These are the activations of a small neural network, seen along a few directions. Each row is one input.
In each table, some parts of the input vary, and every possible input appears once, in random order.
A made-up example of a description, with smaller parts first: one of 2 separate values, together with either a single point or one of 9 places around a ring or (one of 5 places around a ring, together with one of 6 places along a line).
Shared parts are said once, and a part with two or three values counts as separate values.

Other details of the inputs shift rows strongly along two fixed directions, in all tables alike. That doesn't count.

A family of inputs:
R1: [-2.26 +1.59 -3.43 +2.47 -1.35 +1.46 -1.75 -0.13 -2.88 +2.29 +2.63 -2.10]
R2: [-0.80 -0.06 -4.91 -1.04 -0.19 -1.58 -2.56 +0.49 +3.97 -2.46 -1.96 -0.90]
R3: [-0.36 +0.99 -2.70 -1.22 -2.34 +0.00 -1.23 +0.92 -1.11 -0.22 -0.81 -2.04]
R4: [-3.20 -0.08 -1.86 +3.98 -0.53 +2.07 -1.10 -0.79 -5.23 +4.28 +3.74 -1.15]
R5: [-1.89 -5.51 +7.34 +2.58 +3.17 +0.44 +3.03 -0.95 +0.40 +2.84 +1.96 +3.69]
R6: [+0.20 -0.58 -2.82 +2.62 -0.62 +1.27 -1.62 -2.26 +0.03 +2.82 +1.19 -0.21]
R7: [+1.42 +2.84 -4.37 -4.05 -1.21 -0.48 -1.10 +1.56 +1.59 -3.17 -2.71 -1.65]
R8: [-0.51 +2.01 -4.32 -0.49 -2.28 -0.41 -2.26 +0.55 -0.75 -1.26 -0.43 -2.51]
R9: [+1.57 -1.43 +5.51 -1.31 +0.90 -0.37 +3.73 +0.17 -0.54 -0.57 -0.51 +2.08]
R10: [-0.86 +0.91 +1.28 +0.83 +0.49 +0.32 -0.93 +0.91 -0.23 +0.56 -0.01 -0.40]
R11: [+0.56 +4.26 -5.30 -1.64 -0.33 -0.44 -2.65 +2.26 +2.54 -1.84 -1.83 -2.61]
R12: [+2.70 +1.17 +1.52 -4.40 +0.46 -1.16 +1.82 +1.08 +2.54 -3.65 -2.14 +0.77]
R13: [+1.69 -0.41 +5.26 -0.72 +2.55 -1.64 +2.10 +0.55 +1.40 -2.59 -0.38 +1.85]
R14: [+0.44 +2.31 -3.15 -3.16 -2.26 -0.64 -1.95 +1.12 +1.00 -2.57 -2.52 -2.07]
R15: [-1.02 +2.77 -4.36 +0.47 -0.97 +0.27 -3.09 +1.85 +0.27 +0.09 -0.73 -3.16]
R16: [+2.70 +0.05 +4.17 -2.53 +1.78 -1.41 +3.00 +0.36 +1.79 -3.53 -0.83 +2.37]
R17: [+0.07 -1.46 +6.59 +1.22 +3.52 +0.76 +3.17 +0.18 -1.14 +1.63 +1.62 +2.56]
R18: [+0.92 +3.39 -2.89 -2.14 -0.28 -1.60 -2.54 +1.25 +2.80 -4.16 -2.38 -1.83]
R19: [+1.37 +0.41 +4.94 -0.45 +2.71 -0.61 +2.36 +0.95 +1.77 -1.09 -0.58 +1.49]
R20: [-2.38 -0.17 +0.08 +3.77 -0.50 +1.42 -0.11 -0.77 -3.91 +3.32 +3.04 -0.99]
R21: [-0.59 -2.34 -1.94 +2.16 -2.31 +2.30 -0.57 -2.73 -2.49 +5.15 +1.63 -0.18]
R22: [-2.11 -0.39 -1.19 +2.81 -1.83 +1.02 -0.16 -0.88 -4.61 +3.07 +2.38 -1.08]
R23: [+2.08 -1.64 +0.59 -3.72 +1.30 -2.88 +0.96 +0.25 +5.69 -5.33 -3.44 +2.04]
R24: [+0.23 -0.65 -4.67 +1.76 -2.19 +0.94 -1.96 -2.37 -0.74 +2.71 +0.62 -0.64]
R25: [-4.42 -4.02 -2.90 +2.79 -2.92 +1.77 -1.16 -1.29 -3.54 +5.11 +2.13 -0.65]
R26: [-0.67 -3.30 +7.93 +1.95 +1.05 +0.11 +3.20 -1.38 -3.62 +1.66 +2.27 +3.12]
R27: [+2.36 -1.99 +4.35 +0.92 +2.71 +0.45 +1.75 -1.64 +2.68 +1.57 +0.03 +2.84]
R28: [+2.73 +1.35 +1.27 -3.48 +1.48 -1.40 +1.63 +0.72 +2.35 -4.65 -1.99 +1.34]
Each input here is: one of 4 places along a line, together with either one of 2 separate values or one of 5 places along a line.
The inputs of R14 and R26 match in every part but the place on the line of 4. If R25 is changed in the same way as R14 into R26, which row does it become?
> R23
Change only the place on the line of 4 in R22. List by row number the other rows that result.
> R9, R19, R20
Which other rows agree with R11 in the place on the line of 4? List them by row number.
> R5, R10, R15, R17, R19, R27
Change only the place on the line of 5 in R1. List by row number the other rows that result.
> R4, R13, R18, R20

A family of inputs:
R29: [-2.37 +1.90 -2.51 +3.37 -1.44 +2.33 -2.55 +0.53 -4.19 +4.44 +2.21 -2.21]
R30: [+0.30 -0.44 -1.08 -0.60 +1.15 -0.86 -2.66 -1.03 +4.15 -1.33 -1.03 +0.50]
R31: [+1.03 -0.63 +5.04 -0.51 +0.19 -2.01 +3.47 -0.27 -0.29 -2.49 +0.68 +1.82]
R32: [-0.12 +0.28 +1.14 +0.39 -0.57 +0.38 +1.97 -1.13 -3.67 +1.35 +2.31 +0.92]
R33: [-2.66 -2.54 -4.03 +3.25 -3.53 +1.18 -1.07 -0.83 -1.81 +4.77 +2.11 -2.27]
R34: [+1.96 +2.44 +0.90 -3.54 -0.15 +0.21 +0.95 +1.26 +0.97 -1.18 -2.28 -0.44]
R35: [-0.56 -0.06 -7.39 +1.21 -3.78 -0.69 -3.38 -0.91 +0.35 +0.43 -1.88 -2.59]
R36: [-0.55 +0.90 -1.58 -2.12 +0.04 -0.84 -0.13 +1.13 +0.26 -3.42 -0.74 -0.29]
R37: [-3.86 +1.15 -2.39 +3.38 -0.80 +1.56 -2.88 +0.96 -3.77 +4.09 +2.34 -2.67]
R38: [-0.84 -5.57 +5.56 +0.54 +2.31 +0.47 +4.35 -0.57 +0.96 +1.99 +1.32 +3.81]
R39: [-1.48 +1.70 -2.16 +3.52 -0.93 +1.97 -1.35 -0.84 -4.17 +2.76 +3.10 -1.75]
R40: [-0.13 +2.69 -1.35 -0.12 +1.03 -2.02 -0.62 +1.20 +1.49 -2.78 -0.08 -0.61]
R41: [-3.48 +1.14 -2.64 -0.04 -1.80 +1.43 -1.40 +1.69 -2.21 +1.79 -0.11 -2.21]
R42: [+2.75 -0.59 +4.72 -2.18 +1.79 +0.17 +3.16 -0.09 -0.81 -1.65 -0.01 +1.79]
R43: [+2.34 +1.82 +0.34 -3.50 +0.03 -0.35 +0.41 +1.39 +0.43 -1.69 -1.95 -0.02]
R44: [+1.58 +2.98 -1.00 -3.38 -1.65 -1.80 -0.84 +2.42 +2.87 -3.52 -3.88 -2.27]
R45: [+2.72 -1.75 +3.20 -0.56 +3.74 -2.12 +1.51 -0.57 +5.06 -2.80 -2.66 +3.06]
R46: [-1.87 -2.49 -0.30 +3.15 +1.02 +0.91 +0.40 -0.42 +0.69 +3.84 +2.30 +0.01]
R47: [+3.64 -1.81 +1.97 -3.11 +1.43 -0.46 +3.28 -0.26 +4.26 -1.15 -1.48 +2.26]
R48: [-1.10 +3.03 -3.45 +2.21 -1.01 +0.55 -1.37 -0.24 -2.28 +1.06 +2.08 -1.54]
R49: [-0.96 +3.12 -1.76 +1.36 -0.87 +1.75 -1.76 +0.98 -1.40 +2.54 +0.22 -2.39]
R50: [-1.25 -3.34 +3.72 +4.04 +0.62 +2.26 -0.23 -3.46 -2.06 +5.12 +3.40 +2.45]
R51: [-2.04 -2.14 +3.04 +0.80 +0.90 +0.99 +1.52 +0.27 -3.45 +0.78 +1.83 +0.86]
R52: [-1.40 +2.57 -5.41 -0.29 -3.91 -0.25 -3.50 +1.76 -1.47 -0.03 -1.04 -3.86]
R53: [+2.19 +1.96 -1.00 -2.75 -0.31 -0.38 +0.66 +0.04 -0.22 -2.63 -0.62 -0.35]
R54: [-1.20 -0.91 +3.77 +2.58 +2.22 +0.59 +0.64 +0.14 -2.39 +1.26 +2.17 +0.28]
R55: [-0.14 -3.14 +2.21 +0.46 -0.63 +1.59 +0.36 -3.29 -1.40 +3.29 +1.86 +2.23]
R56: [+1.50 +1.35 +5.41 -1.91 +3.39 -1.55 +1.70 +2.18 +3.50 -2.62 -2.29 +1.19]
R57: [+1.18 +0.55 -6.82 -0.59 -2.21 +0.52 -2.08 -1.49 +0.43 +0.70 -1.95 -1.20]
R58: [+2.49 +2.22 -1.36 -3.21 -0.96 -2.07 -0.75 +1.80 +2.29 -5.39 -3.06 -1.82]
R59: [-0.10 +2.34 -3.03 -3.99 -0.29 -1.16 -1.72 +3.07 +2.27 -3.87 -3.26 -1.18]
R60: [-1.87 -2.47 +4.25 +3.42 -1.25 +0.60 +2.06 -1.45 -5.46 +2.74 +3.64 +0.59]
R61: [+3.74 -0.95 +3.07 -1.23 +3.01 -0.80 +2.64 +0.19 +5.70 -1.47 -1.40 +2.58]
R62: [-0.05 -1.67 -2.97 -1.14 +0.17 -0.91 -0.67 -0.39 +2.49 -1.59 -2.56 +0.96]
R63: [-0.52 +1.28 -1.20 -2.19 +0.15 -1.47 +0.75 +1.06 +0.61 -3.39 -0.54 +0.23]
R64: [-1.08 -5.56 +5.65 +0.32 +1.62 +0.23 +1.54 -2.16 +0.17 +1.19 +1.18 +4.09]
R65: [+0.55 -5.08 +7.52 +0.69 +0.42 -0.52 +2.24 -2.87 +0.52 +0.87 +0.95 +3.77]
R66: [+1.31 +3.60 -2.62 -2.00 +1.25 -1.80 -1.52 +1.60 +3.24 -4.91 -1.75 -1.61]
R67: [+0.02 -1.69 -0.40 +3.71 +0.52 +1.21 -0.11 -2.30 -0.91 +3.42 +0.95 +1.17]
R68: [+0.30 +3.80 -5.08 +0.58 -0.90 +1.15 -3.04 +0.90 -0.76 -0.52 -0.11 -3.28]
What is each input in this table made of?
> one of 5 places around a ring, together with either one of 3 separate values or one of 5 places along a line
The inputs of R55 and R30 match in every part but the place on the ring of 5. If R57 is changed in the same way as R55 into R30, which row does it become?
> R45
The inputs of R44 and R56 match in every part but the place on the ring of 5. If R52 is changed in the same way as R44 into R56, which row does it become?
> R37
Start at R49 and move only the place on the line of 5, one step at a time. The first step leads to R29. Which rows follow, in order?
> R68, R39, R48
Change only the place on the ring of 5 in R47. List by row number the other rows that result.
> R33, R38, R46, R61

A family of inputs:
R69: [+2.56 -2.28 +3.40 -0.43 +2.88 -0.82 +3.01 -1.74 +3.58 -1.13 -0.53 +3.87]
R70: [-4.05 -0.90 -3.11 +1.74 -2.06 +1.75 -1.56 +0.34 -4.03 +3.35 +1.71 -1.72]
R71: [-1.92 -1.49 +3.50 +3.04 +0.22 +0.62 +0.31 -1.36 -3.37 +2.14 +3.03 +0.71]
R72: [-1.67 +2.06 -6.53 +0.53 -3.20 +0.05 -4.09 -0.05 -1.83 -0.38 -0.50 -3.19]
R73: [-0.74 +2.98 -7.75 -0.24 -2.33 +0.72 -2.70 +0.09 -1.51 -0.35 -0.45 -2.77]
R74: [+2.77 -0.57 +5.49 -2.21 +1.82 -0.05 +2.27 +0.13 +0.65 -0.87 -1.26 +2.15]
R75: [+0.82 +2.33 -0.85 -0.62 +0.80 -0.33 +0.23 +0.43 +0.54 -1.39 +0.33 +0.04]
R76: [-1.19 -0.75 +3.87 +2.42 +0.31 +2.12 +0.90 -0.67 -3.02 +4.20 +2.52 +0.48]
R77: [-3.19 -1.99 +3.31 +3.33 +1.48 +1.16 +1.25 +0.56 -3.13 +3.65 +2.82 +0.19]
R78: [+2.37 +0.34 +6.18 -0.21 +2.90 -0.43 +2.39 +1.07 +1.40 -0.26 -0.56 +1.91]
R79: [+1.93 +1.06 -4.81 -4.50 +0.50 -2.31 -2.11 +1.57 +7.55 -4.72 -4.48 -0.17]
R80: [-1.06 -0.64 +2.51 +3.45 +1.67 +1.20 +1.48 -0.60 -3.27 +2.97 +3.69 +0.77]
R81: [-2.62 +0.58 -6.53 -0.80 -3.92 +0.69 -2.24 +1.11 -1.45 +0.29 -0.60 -3.35]
R82: [+5.28 +1.40 +2.07 -6.14 +0.40 -2.14 +1.84 +1.37 +5.15 -5.30 -4.58 +1.02]
R83: [-2.96 +0.88 -2.17 +4.35 -1.27 +0.70 -2.61 -0.08 -3.58 +2.66 +2.58 -2.42]
R84: [-1.52 -4.12 +2.42 +4.01 +0.28 +0.54 +0.09 -2.76 -1.57 +3.34 +2.33 +1.65]
R85: [+2.65 -1.68 +4.56 -1.90 +1.32 -0.81 +4.19 -0.86 +0.07 -2.08 +0.02 +2.60]
R86: [+1.83 -2.06 +5.41 -1.64 +0.27 -2.06 +3.03 -0.87 +0.61 -2.74 -0.78 +2.59]
R87: [-0.10 +1.32 -7.45 +0.27 -2.42 +1.23 -4.02 -0.52 +2.32 +1.75 -1.68 -2.76]
R88: [+0.81 +3.54 -3.50 -4.48 +0.37 -1.85 -1.68 +2.84 +4.88 -5.14 -3.59 -1.59]
What is each input in this table made of?
> one of 4 separate values, together with either a single point or one of 4 places along a line
The inputs of R85 and R82 match in every part but the choice among 4 separate values. If R69 is changed in the same way as R85 into R82, which row does it become?
> R87
Change only the choice among 4 separate values in R83. List by row number the other rows that result.
> R77, R78, R80
Change only the place on the line of 4 in R81. List by row number the other rows that result.
> R70, R77, R88
